Each row below holds a small network's activations on one record, seen along a few directions.
Each row is followed by the record's values for the fields G, M, V, C, F, L.
A field that a record lacks is written none.
The largest differences between rows may come from other fields.
In the rows, zero is written as 500.
Random noise pushes rows far along 4 fixed directions. That doesn't count. These rows show it; they differ only by the noise:
[330 487 552 409 530 546 590 637 378 483 601 447 521 546 415 249 485 485
 728 433 404 592 641 409 365]
[296 529 515 407 596 433 533 603 382 387 597 488 632 553 337 278 470 385
 747 500 409 547 585 469 289]
[533 387 537 500 554 603 491 418 480 547 527 443 464 640 367 433 383 470
 407 495 490 349 567 428 499]
[494 441 506 504 500 598 628 502 467 594 502 429 422 558 446 384 427 572
 526 447 495 449 643 413 401]
[658 491 446 650 480 378 645 402 584 518 462 405 471 483 362 594 490 620
 440 520 683 392 600 443 418]
[559 519 397 595 571 364 594 376 551 476 432 475 559 528 327 551 409 493
 466 574 609 320 559 518 277]

[472 506 528 473 427 490 614 640 483 537 557 420 446 441 591 431 549 640
 647 434 533 608 623 424 512]	G is g2, M is m2, V is v1, C is none, F is none, L is none
[340 386 543 208 571 602 311 669 439 559 549 451 389 613 638 373 375 396
 536 553 424 474 420 557 476]	G is g2, M is m2, V is v3, C is c1, F is f1, L is none
[546 670 276 663 500 366 611 318 567 442 292 566 550 268 374 707 507 469
 486 628 630 538 439 670 321]	G is g2, M is m2, V is v5, C is c2, F is f1, L is none
[423 500 407 319 461 649 635 596 507 713 387 448 316 460 749 415 431 572
 564 524 483 530 557 544 286]	G is g3, M is m2, V is v6, C is c2, F is f1, L is l1
[557 568 406 607 533 443 547 413 540 420 425 510 531 370 367 579 483 442
 489 567 591 511 469 567 435]	G is g2, M is m2, V is v3, C is c1, F is f1, L is none
[252 630 574 442 474 450 564 756 356 312 620 540 658 387 439 291 677 439
 880 450 363 849 565 490 462]	G is g2, M is m1, V is v4, C is none, F is none, L is none
[636 510 508 652 521 292 448 432 595 367 520 491 609 556 350 656 507 506
 399 533 626 363 478 477 607]	G is g2, M is m2, V is v3, C is none, F is none, L is none
[530 474 560 585 502 493 324 414 490 494 485 619 565 583 544 571 456 465
 363 494 429 424 402 516 679]	G is g2, M is m2, V is v5, C is c1, F is f1, L is none
[371 526 500 395 492 496 486 620 413 454 577 484 546 471 509 371 530 468
 661 480 432 584 543 450 395]	G is g3, M is m2, V is v5, C is c2, F is f1, L is l1
[644 477 464 602 392 627 671 450 536 661 408 474 341 428 652 576 498 720
 404 428 578 490 586 469 578]	G is g2, M is m2, V is v6, C is none, F is none, L is none
[456 370 680 283 562 489 136 626 446 410 727 431 486 675 506 443 535 336
 477 576 450 507 319 452 769]	G is g3, M is m2, V is v5, C is c1, F is f1, L is l1
[630 493 620 622 480 383 422 464 523 322 643 418 626 536 228 582 627 448
 448 514 585 521 491 423 719]	G is g3, M is m1, V is v4, C is none, F is none, L is l1
[520 429 667 527 387 515 530 647 469 467 652 384 470 455 452 420 636 628
 584 409 534 641 595 340 748]	G is g2, M is m2, V is v4, C is none, F is none, L is none
[302 425 459 353 469 853 704 660 403 786 393 527 304 517 774 218 367 625
 631 381 282 508 692 494 258]	G is g2, M is m2, V is v4, C is c2, F is f2, L is none
[565 570 441 560 463 340 643 476 536 428 495 378 530 388 373 539 577 562
 580 528 657 592 565 466 410]	G is g3, M is m2, V is v6, C is none, F is none, L is l2
[490 535 587 503 515 355 385 570 507 415 611 517 598 524 515 487 617 498
 568 479 497 536 454 470 575]	G is g3, M is m2, V is v2, C is c2, F is f1, L is l1
[492 459 493 508 514 639 521 458 440 511 452 495 473 464 440 465 472 451
 465 498 458 538 521 509 543]	G is g2, M is m2, V is v4, C is none, F is none, L is none
[762 355 426 514 532 577 354 246 662 592 356 432 348 547 527 775 348 479
 120 651 694 243 377 602 610]	G is g2, M is m2, V is v1, C is c2, F is f1, L is none
[404 456 518 463 545 635 534 544 409 533 493 501 503 535 463 358 437 470
 558 450 402 510 586 442 478]	G is g1, M is m2, V is v3, C is none, F is none, L is none
[460 599 420 588 518 405 616 494 527 467 392 600 609 461 468 522 464 501
 557 525 486 437 539 587 295]	G is g2, M is m1, V is v4, C is none, F is none, L is none
[535 588 363 596 469 426 700 467 559 608 364 550 477 416 591 542 422 688
 515 459 549 409 627 527 291]	G is g2, M is m2, V is v5, C is none, F is none, L is none
[429 422 570 414 469 748 506 560 385 569 586 426 381 518 550 344 525 523
 539 383 366 605 554 424 604]	G is g3, M is m2, V is v2, C is c2, F is f1, L is l1
[573 437 527 540 447 552 648 526 514 627 524 393 385 562 478 425 446 656
 487 403 535 400 665 372 464]	G is g3, M is m2, V is v3, C is none, F is none, L is l1
[632 522 482 509 529 174 350 393 604 257 576 342 620 445 260 729 624 383
 477 662 774 484 365 537 598]	G is g3, M is m2, V is v1, C is c2, F is f2, L is l2
[535 356 695 476 495 697 293 436 397 460 667 477 522 629 346 414 515 390
 355 441 353 525 447 398 887]	G is g3, M is m2, V is v2, C is none, F is none, L is l1
[657 516 434 648 469 404 607 412 591 545 436 462 459 453 491 633 465 663
 404 480 630 382 579 461 505]	G is g2, M is m2, V is v5, C is none, F is none, L is none
[594 528 520 643 280 529 737 600 526 671 463 488 313 312 769 519 675 863
 536 337 536 720 604 402 703]	G is g2, M is m2, V is v2, C is none, F is none, L is none
[572 626 360 685 543 297 651 399 584 404 353 530 625 420 381 655 475 504
 506 597 619 387 529 590 264]	G is g2, M is m1, V is v4, C is none, F is none, L is none
[498 456 570 468 519 581 420 449 465 483 529 552 542 613 442 476 461 400
 435 484 425 487 454 488 596]	G is g3, M is m1, V is v1, C is none, F is none, L is l2
[626 537 533 608 476 248 419 477 600 401 558 521 585 495 475 690 601 548
 453 537 619 460 451 472 602]	G is g4, M is m1, V is v5, C is c2, F is f1, L is l1
[408 507 445 435 473 589 632 576 421 537 485 451 436 417 514 377 541 507
 638 468 458 639 596 489 347]	G is g3, M is m2, V is v4, C is c2, F is f1, L is l1
[496 562 570 577 506 212 489 615 522 299 636 457 671 507 359 519 604 514
 657 494 575 544 546 420 562]	G is g2, M is m2, V is v3, C is none, F is none, L is none
[527 437 465 444 531 722 402 382 492 614 375 569 386 532 624 515 341 458
 331 561 455 395 429 592 495]	G is g2, M is m2, V is v5, C is c1, F is f1, L is none
[427 484 606 506 538 507 388 535 427 366 618 500 588 577 391 449 490 383
 546 474 442 534 505 468 619]	G is g2, M is m1, V is v3, C is c1, F is f2, L is none
[494 459 527 471 540 685 507 430 501 659 459 544 444 683 563 415 326 523
 387 451 373 288 576 440 399]	G is g3, M is m1, V is v5, C is none, F is none, L is l1
[450 514 509 502 523 541 470 473 480 546 452 620 533 567 582 467 420 500
 482 475 377 432 499 509 514]	G is g2, M is m2, V is v5, C is none, F is none, L is none
[526 674 380 635 586 226 511 392 597 328 392 593 690 427 383 679 512 448
 496 624 613 425 444 582 336]	G is g1, M is m1, V is v5, C is none, F is none, L is none
[480 589 332 522 557 399 562 439 538 467 357 569 559 405 550 550 410 467
 535 587 563 426 474 643 222]	G is g2, M is m2, V is v1, C is c1, F is f1, L is none
[448 674 417 435 464 100 602 700 557 301 545 412 592 281 502 583 713 552
 834 617 715 741 436 568 252]	G is g3, M is m2, V is v6, C is c2, F is f1, L is l2
[563 507 587 578 601 357 286 342 525 333 599 568 704 611 319 620 511 339
 339 572 472 360 355 525 643]	G is g3, M is m1, V is v2, C is none, F is none, L is l1

Which values does each new row have?
[628 371 522 460 421 620 529 515 550 667 535 364 304 558 620 508 491 636
 408 450 584 450 575 400 591]	G is g3, M is m2, V is v1, C is c2, F is f1, L is l1
[599 526 334 549 541 599 530 284 593 662 217 618 391 431 674 725 377 503
 256 584 546 324 422 702 332]	G is g2, M is m1, V is v2, C is c2, F is f1, L is none
[678 449 391 643 494 527 691 338 607 676 345 449 378 554 471 590 345 662
 324 496 631 230 625 473 328]	G is g3, M is m2, V is v3, C is none, F is none, L is l2
[525 417 663 478 527 446 351 530 442 308 737 362 585 595 209 427 580 384
 533 500 521 552 506 359 749]	G is g3, M is m2, V is v3, C is none, F is none, L is l1
[412 466 636 452 431 579 518 671 407 437 636 439 486 456 477 340 629 535
 668 423 438 727 572 406 690]	G is g2, M is m2, V is v4, C is none, F is none, L is none
[529 630 480 615 629 116 390 371 566 263 567 550 790 521 269 663 550 343
 474 636 579 367 372 577 377]	G is g3, M is m1, V is v2, C is none, F is none, L is l1
[450 431 683 477 485 664 384 565 407 421 641 506 479 560 510 419 563 457
 483 409 352 625 459 415 815]	G is g2, M is m1, V is v2, C is none, F is none, L is none
[538 436 550 490 431 713 567 516 457 631 479 483 326 498 625 454 484 637
 466 420 469 539 572 427 636]	G is g2, M is m2, V is v5, C is none, F is none, L is none
[327 575 410 443 619 425 484 502 410 391 469 587 670 491 427 413 427 339
 630 554 385 523 484 590 327]	G is g2, M is m2, V is v6, C is none, F is none, L is none
[579 517 460 570 512 530 520 340 552 596 384 565 496 573 513 550 402 536
 371 503 486 343 505 509 438]	G is g3, M is m2, V is v5, C is none, F is none, L is l2
[477 419 538 494 476 720 578 510 485 665 435 530 406 585 590 403 388 566
 438 437 397 391 594 477 502]	G is g2, M is m2, V is v4, C is none, F is none, L is none
[353 685 458 522 539 143 543 581 458 278 574 582 760 413 418 426 623 444
 768 520 463 616 462 559 328]	G is g3, M is m2, V is v2, C is none, F is none, L is l1
[419 406 644 394 571 710 291 489 430 526 558 609 514 700 546 407 377 389
 397 454 285 401 453 457 671]	G is g2, M is m1, V is v5, C is none, F is none, L is none
[612 555 418 641 451 470 712 430 531 576 446 436 445 422 488 533 513 677
 466 444 597 468 622 464 397]	G is g3, M is m2, V is v2, C is none, F is none, L is l1
[615 453 615 557 297 616 597 635 543 587 580 448 293 371 690 537 688 762
 516 333 544 744 583 343 794]	G is g2, M is m1, V is v5, C is c2, F is f1, L is none
[570 412 618 552 539 551 364 381 520 463 603 488 538 676 412 497 472 448
 325 490 462 374 440 422 715]	G is g3, M is m2, V is v2, C is none, F is none, L is l2
[643 568 391 638 532 396 492 300 616 475 342 613 535 477 470 750 430 493
 290 591 591 317 423 607 454]	G is g2, M is m1, V is v5, C is none, F is none, L is none
[492 504 477 513 526 599 571 415 453 516 482 482 488 485 448 437 465 504
 473 466 467 505 544 501 454]	G is g3, M is m2, V is v2, C is none, F is none, L is l2
[629 516 429 590 508 504 612 372 574 519 417 444 449 521 399 592 427 532
 382 503 621 363 564 504 391]	G is g3, M is m1, V is v3, C is none, F is none, L is l2
[491 544 515 541 483 376 467 546 550 463 510 581 567 455 596 579 581 553
 548 482 506 544 471 473 526]	G is g1, M is m1, V is v5, C is c2, F is f1, L is none
